A small network was shown many inputs. Here are its activations along a few directions, one row for each input.
In each table, some parts of the input vary, and every possible input appears once, in random order.
A made-up example of a description, with smaller parts first: line(6) and (point or (values(2) and ring(5)) or line(11)).
Shared parts are said once, and a part with two or three values counts as separate values.
In the rows, zero is written as 128.

Other details of the inputs vary at random and push rows far along two fixed directions, the same in every table; ignore that.

A family of inputs:
r1: [147 123 151 111  97 126 113 110  84 125 112 141 101 158 121  82]
r2: [126 125 158 120 121 128 125 142 109 124 163 164  64 117  98 114]
r3: [114 111 160 122 114 131 127 166 134 151 175 195  55  87  83 136]
r4: [134 127 126 108 122 141 110 125 101 134 105 105 146 172 145 111]
r5: [122 137 141 116 107 154 102 135  76 131 115 125 106 167 132  95]
r6: [127 140 139  96  89 151 106 133  82 118 104 140  93 157 122  99]
r7: [150 123 140 114 111 144 125 110 108 128 107 119 122 157 124  76]
r8: [116 130 114 121 134 125 124 118 124 125 105 110 160 145 165 128]
r9: [149 114 100 153 134 119 142 106 119 115  91  87 185 124 154 133]
r10: [ 84 132 117 149 162 123 135 152 181 132 179 152 128  87 130 185]
r11: [119 138 133 120 115 147 114 134  86 125 108 124 114 168 138  98]
r12: [128 126 112 150 151  96 156 132 184 139 151 123 150  85 132 178]
r13: [140 112 110 154 134 127 141 116 121 117 111  99 159 120 138 136]
r14: [102 135 166  92 112 156 116 156 135 142 168 192  51 118  77 145]
r15: [131 135 143  88  97 160 106 127  93 133 112 136  90 164 115 105]
r16: [142 144  86 128 121 132 121 110 120 108  83  82 179 149 166 133]
r17: [117 109 168 120 129 143 133 149 137 152 173 183  73  89  77 146]
r18: [132 131  96 169 157 118 150 122 186 115 145 109 172  97 136 153]
r19: [116 132 142 110 112 150 102 151  91 136 136 138  99 153 121 107]
r20: [ 95 135 114 142 153 126 132 145 160 130 163 139 131 105 136 165]
r21: [128 132 129  99 109 138 111 116  77 127  89 111 134 175 159  84]
r22: [138 117 149 118 105 139 109 123  76 125  93 124 107 144 113  79]
r23: [154 126  78 155 164 109 148  86 157 113  81  55 218 136 158 135]
r24: [118 133 149 105 120 148 116 134 103 140 119 142 104 163 124 109]
r25: [137 120 143 116  92 129 127 128  80 133 115 120  83 154 121  83]
r26: [120 129 159 122 133 119 129 150 136 131 180 183  70  89  94 140]
r27: [135 131 118 150 159  98 152 127 183 125 144 114 159  87 143 172]
r28: [150 128 135 123 111 119 128 117  95 116  99 101 124 145 148  93]
r29: [156 124  99 154 120 110 130  90 110 100  90  79 171 161 160 107]
r30: [129 112 102 161 160 100 156 137 198 135 150 133 163  75 131 193]
r31: [104 118 169 129 127 141 118 159 130 140 171 181  58  90  66 130]
r32: [107 134 154 102 124 142 106 161 125 152 162 170  95 122 107 136]
r33: [154 122 129 127 129 115 139 108 123 119 101  87 146 146 151 114]
r34: [124 136 102 157 165 110 144 126 179 127 144 122 161  82 119 160]
r35: [130 138 101 130 119 137 125 122 121 104 102 100 148 149 144 135]
r36: [151 103 136 116 104 132 129 119  96 133  96 116 117 157 130  95]
r37: [116 132 167 113 102 134 128 150 122 138 175 191  67 111  81 107]
r38: [135 141 126  97 101 149 109 122  99 126 101 124 119 155 133 112]
r39: [163 119  84 151 137  97 155  88 139 118  72  41 208 154 180 133]
r40: [139 115 157 109 106 140 110 123  81 131  96 132 103 144 107  82]
r41: [127 141 138 108 103 146 108 129  69 127  91 125 116 176 145  82]
r42: [ 80 135 155 115 133 136 116 164 144 146 184 193  73  94 106 151]
r43: [130 129 123 151 136 106 134 121 155 122 151 144 133 103 124 150]
r44: [115 126 167 112 103 126 128 157 118 154 169 179  47 103  88 119]
r45: [156 111 109 140 136 123 129  93 113 113  65  66 186 155 149 108]
r46: [141 128 150  99 107 142 113 118  80 136 102 134  95 149 104  66]
r47: [ 93 146 128 147 160 127 126 161 183 146 188 168 128  76 116 195]
r48: [121 130 124 149 132 118 149 133 161 120 165 143 130 106 110 142]
r49: [151 107  92 155 125 114 142 113 122 112  89  80 169 142 159 123]
r50: [ 96 130 129 126 157 127 134 142 171 143 168 152 125 106 125 170]
r51: [149 131 126 125 110 136 124 113 104 120 102 114 135 147 135  77]
r52: [149 128 132 117 103 124 133 109 102 120 106 118 143 157 131  86]
r53: [135 132 107 152 157 115 148 122 190 127 145 123 172  91 132 156]
r54: [135 141  73 148 139 128 131 113 147 104 100  74 189 138 164 158]
r55: [104 138 108 159 183 119 142 140 212 142 173 133 174  86 133 216]
r56: [149 123 134 117 106 129 136 106 107 121 107 112 141 164 128  88]
r57: [153 119 149 107 116 127 124 111  88 120 112 122 106 158 127  90]
r58: [134 123 105 165 165  96 150 110 199 122 154 123 174  96 134 186]
r59: [106 144 101 161 179 113 140 140 207 139 166 131 185  80 142 214]
r60: [ 98 140  88 161 178 105 145 138 201 126 162 124 183  80 157 203]
r61: [ 79 125 172 102 133 145 118 162 147 157 191 202  54 105  91 149]
r62: [131 140  98 138 146 121 133 116 136 122  93  93 191 149 170 141]
r63: [130 113 129 140 142 123 142 131 148 136 142 140 140  89 116 158]
r64: [137 135 125 107 104 142  99 129  71 127  90 102 141 177 153  86]
r65: [ 95 140 163  98 119 147 118 167 153 143 184 208  53  90  76 163]
r66: [151 123 158  98 103 128 117 119  71 122 112 138  90 155 122  78]
r67: [148 127  91 166 151  99 153 108 156 103 107  63 187 122 171 147]
r68: [139 129 128 125 118 138 121 115  91 122 103 110 114 149 115  79]
Each input here is: line(4) and (values(2) or line(5) or ring(10)).
Q: The inputs of r66 and r57 match in every part but the line(4) part. If r52 is changed in the same way as r66 into r57, which row does it become?
A: r56
Q: The inputs of r9 and r63 match in every part but the line(4) part. If r22 is changed in the same way as r9 into r63, which row does it become?
A: r40
Q: Which other rows does r64 become when the line(5) part takes its other values? List them by row number.
A: r41, r42, r47, r60
Q: Which other rows does r6 become when the values(2) part takes its other values? List them by row number.
A: r16
Q: Which other rows does r65 become when the values(2) part takes its other values? List them by row number.
A: r38
Q: Which other rows does r32 become when the line(5) part takes its other values? List them by row number.
A: r8, r21, r59, r62
Q: Which other rows does r67 become when the ring(10) part takes its other values? List them by row number.
A: r2, r13, r18, r25, r29, r31, r48, r49, r68
Q: Which other rows does r46 become when the line(4) part takes its other values? List them by row number.
A: r23, r34, r68
